Each row has a name. After each piece below comes the name of the row it's from, unless a question asks for something else. Each question is about the rows just above it. Places in a row count from 0.

Columns, left to right: Z L A K D V N G R
q393: [148 100 206  86 121  44 150 150 165]
q757: [117 127  71 199 143 199 141 150 128]
q717: [122 131 129 155 148 136 152 139 103]
q466: [148 119 152 105 123  99 130 117 128]
q98: [138 126 140  96 114 107 117 116 140]
q665: [122 131 140  96 127  55 148 100 122]
Put [ 71 117 127 128 141 143 150 199 199] back in order: which row is it? => q757
[122 131 129 155 148 136 152 139 103] is in which row? => q717
asked: [141 150] => q757
At which places does q393 hold [121]? => 4
asked: [117 116 140] => q98

Columns, left to right: S B X W P E Y H
q527: [ 79 117  91  76 146 152 157 187]
q458: [128 199 169 154  79  73 107 122]
q552: [ 72 122 128 107 154 199 169  79]
Where do [169 154  79  73 107 122] appear? => q458
Which row holds these entries in another order? [107  79 122 169 128 154  73 199] => q458

Columns, left to right: M T U F J Q
q389: [ 94 131 124 115 192 118]
q942: [179 109 116 119 194 108]
q934: [124 124 178  94 124 178]
q211: [131  94 177 177 177  94]
Every place of [177] in q211: => 2 3 4
The row with [ 94 131 124 115 192] is => q389
Which column holds [116 178] top down? => U
At which places does q934 hold [178]? => 2 5

Columns, left to right: lof puv kig zovan mevaz
q291: [105 132 168 168  92]
q84: [148 171  96 151 149]
q857: [105 132  96 168 163]
q550: [138 137 162 133 132]
q125: [151  96 171 148 150]
q524: [167 173 155 106 105]
q984: [161 167 171  96  96]
[ 96 162 171 155 171] is in which column, read top down? => kig
At which places does q291 hold [168]? => 2 3
[96 96] is in which row? => q984
Put [151 148 150  96 171] back in order: which row is it? => q125
asked: [167 171] => q984
What comes right after [162] in the named rows? => [133]

Columns, left to right: kilu reker gezov sul zeriv nibef kov
q316: [145 146 127 128 128 127 126]
q838: [127 127 127 127 127 127 126]
q736: [144 146 111 138 144 188 109]
q447: [181 195  69 162 179  46  54]
asked: [144 188 109] => q736
At which places does q838 hold [127]? => 0 1 2 3 4 5
At which places does q736 hold [138]? => 3
At which places does q316 hold [146]? => 1
The row with [128 128] is => q316
asked: [144 146 111 138 144 188] => q736

Columns, left to right: Sotin pemi Daku puvir fen Vagu mul tanop
q307: [123  85  92 138 185  89 102  89]
q418: [138 186  89 102 113 207 190 172]
q605: [206 140  65  91 158 188 188 159]
q954: [117 163 186 131  96 144 136 140]
q369: [126 128 129 127 126 126 126 127]
Places of [92] in row q307: => 2
[138 185  89 102  89] is in which row? => q307
[140 127] is in which column, read top down? => tanop
[207 188 144 126] is in which column, read top down? => Vagu
asked: [117 163 186] => q954

Columns, left to right: vaval Mavel bobos Kem Teg Bam lubi Dis geled
q817: [134  44  44  97  44 101  97 100 154]
q739: [168  40  68 106 110  87 154 183 143]
q753: [140  89  67 101 130 104 160 187 154]
q407: [ 53 174 180 158 168 215 116  39 119]
q654: [108 190 196 184 119 156  94  54  92]
q299: [ 96  44  69  97  66  56 110 169  90]
Right after [184] comes => [119]
Places of [101] in row q817: => 5
[100 183 187] is in which column, read top down? => Dis
What comes right after [69] in the named rows? => [97]
At which places does q817 hold [97]? => 3 6
Which column holds [183 187  39] top down? => Dis

Columns, left to right: fuvu Belon vupu kidu kefor
q127: [127 138 129 176 128]
q297: [102 129 139 144  83]
q904: [140 138 103 101 172]
q150: [138  93 127  57 103]
q114: [126 176  88 143 143]
[144 101] is in which column, read top down? => kidu
asked: [127 138] => q127
What comes right after [93] in the named rows? => [127]
The entry that follows [101]: => [172]
What comes right after [126] in the named rows? => [176]

